A small network was shown many inputs. Here are its activations along a few directions, one row for each input.
In each table, some parts of the input vary, and every possible input appears once, in random order.
Descriptions start from the smaller parts, as in this example, which fits no table here: one of 4 places along a line, together with either a single point or one of 11 places along a line or (one of 3 separate values, together with one of 8 places around a ring).
Shared parts are said once, and a part with two or three values counts as separate values.
In the rows, 128 means zero.

Other details of the inputs shift rows strongly along two fixed directions, in all tables alike. That doesn't count.

Rows:
R1: [114 173  91 152 151  78 227 144 146 180 157  97 201]
R2: [132 131 131 153 118 130 115 143 119 134 159 123 162]
R3: [ 92 177 103 171 137  84 221 146 143 176 155 109 204]
R4: [154 108  97 114 140 148 123 153 120 125 167 115 140]
R5: [ 82 187 156 125 146  75 186  65 180 145  49 144 105]
R6: [132 112 128 140 124 164  85 142 130 110 166 142 143]
R7: [145 105 129 142 106 134 108 152  95 129 152 119 144]
R8: [ 79 186 155 125 143  75 190  67 176 145  47 146 105]
R9: [144 128 172  77 132 105 101  58 141 106  25 143  35]
R10: [143 121 128 150 114 120 124 146 106 140 152 115 161]
R11: [124 126 109 140 131 142 135 152 124 132 163 124 154]
R12: [ 97 134 166  90 130 125 117  70 154 101  31 161  35]
R13: [175  68 138 111 105 177  37 146  89  93 147 132  95]
R14: [129 120 140  51 150 122 133  74 145 106  27 141  14]
R15: [139 119 112 132 134 151 113 148 128 122 167 126 148]
R16: [101 182 126 183 128  74 198 135 138 175 151 110 211]
R17: [133 106 132 143 107 152  92 153 102 116 156 129 136]
R18: [151 103 137 132 116 159  67 140 113 107 156 134 128]
R19: [162  61 115 102 118 211  33 163  99  80 174 139  92]
R20: [132 115  94 126 132 135 154 162 113 138 160 112 146]
Each input here is: one of 4 places along a line, together with one of 5 places along a line.
The inputs of R15 and R11 match in every part but the place on the line of 4. If R6 is changed in the same way as R15 into R11, which row does it become?
> R8
Which other rows does R17 become when the place on the line of 4 takes its other values? List them by row number.
> R2, R16, R18
Start at R13 and move only the place on the line of 5, one step at a time. The first step leads to R2. Which rows follow, in order?
> R5, R19, R1

Rows:
R21: [169  80  75 132 127 157 137 194  91 147 212 100 176]
R22: [134 162 160 121 135  90 140  80 140 143  66 122 106]
R23: [173  66 126 162  91 178  45 196  66 124 215 113 165]
R24: [139  73 162  92  96 149  68 109  93  87  53 154  35]
R25: [103 169 168 130 128  68 164  75 144 160  52 124 106]
R26: [131 155 142 118 141  87 146  83 155 126  87 132 109]
R27: [160  78  87 128 106 185  83 215  59 114 217 103 146]
R28: [119  61 166  87 104 205  25 110 116  48  82 183  22]
R29: [145  80  86 138 107 200  76 210  80 101 228 112 142]
R30: [135  67 165  88  98 168  53 106  93  75  60 160  29]
R31: [138 114 115  84 149 124 161 110 134 139  89 124  84]
R32: [131 108 129  95 142 164  84 117 150  88 117 148  90]
R33: [152  79  89 130 112 197  76 212  63 108 221 106 146]
R34: [140 166 160 120 133  72 151  82 140 152  54 119 101]
R35: [129 134 129  99 138 105 145  96 156 116  90 127  99]
R36: [125 157 119 187 123 140 128 160 139 151 208 123 221]
R37: [116 163 144 122 152 109 136  87 167 120  95 151 115]
R38: [131  79 172  95 111 195  16 111 126  75 109 165  42]
R39: [122 129 108 100 147 110 181 105 157 144  93 127  96]
R40: [123 157 156 120 134 118 114  84 153 127  81 142 101]
R41: [122 163 130 110 149  71 190  95 153 145  84 113 135]
R42: [123 160 140 118 149 102 137  85 156 124  91 144 116]
R43: [129 186 144 128 150  38 203  81 150 162  71 113 140]
R44: [158  48 111  62 138 218  47 131 118  80 120 154  37]
R45: [137  73 116  78 148 198  78 126 141  93 117 155  53]
R46: [ 83 197 166 150 131  41 207  65 174 173  54 123 127]
R47: [101 151  85 166 134 142 163 187 114 146 206 106 197]
R48: [152 140 111 165 134 108 144 158 111 148 195 105 213]
R49: [116  94 114 175  95 171  96 187  93 116 206 141 192]
R50: [130 170 113 198 119  96 169 155 135 175 197 100 236]
R51: [127 138  91 156 136 130 147 164 136 141 200 115 213]
R52: [ 82 178  89 183 143 123 196 183 137 159 203 108 216]
R53: [ 82 173 114 213 105  70 228 154 132 179 169 115 244]
R54: [ 77 196 166 141 137  60 188  68 172 167  59 138 127]
R55: [144 135 133  90 139  89 157  99 137 128  80 116 102]
The inputs of R35 and R41 match in every part but one. If R29 is changed in the same way as R35 into R41, which row does it become?
> R33
What do these inputs look like to the network?
> one of 5 places along a line, together with either a single point or one of 6 places along a line
Which other rows does R28 become when the place on the line of 6 takes its other values? List them by row number.
> R32, R36, R37, R38, R45
Which other rows does R39 become when the place on the line of 6 takes its other values? List them by row number.
> R26, R35, R46, R50, R53
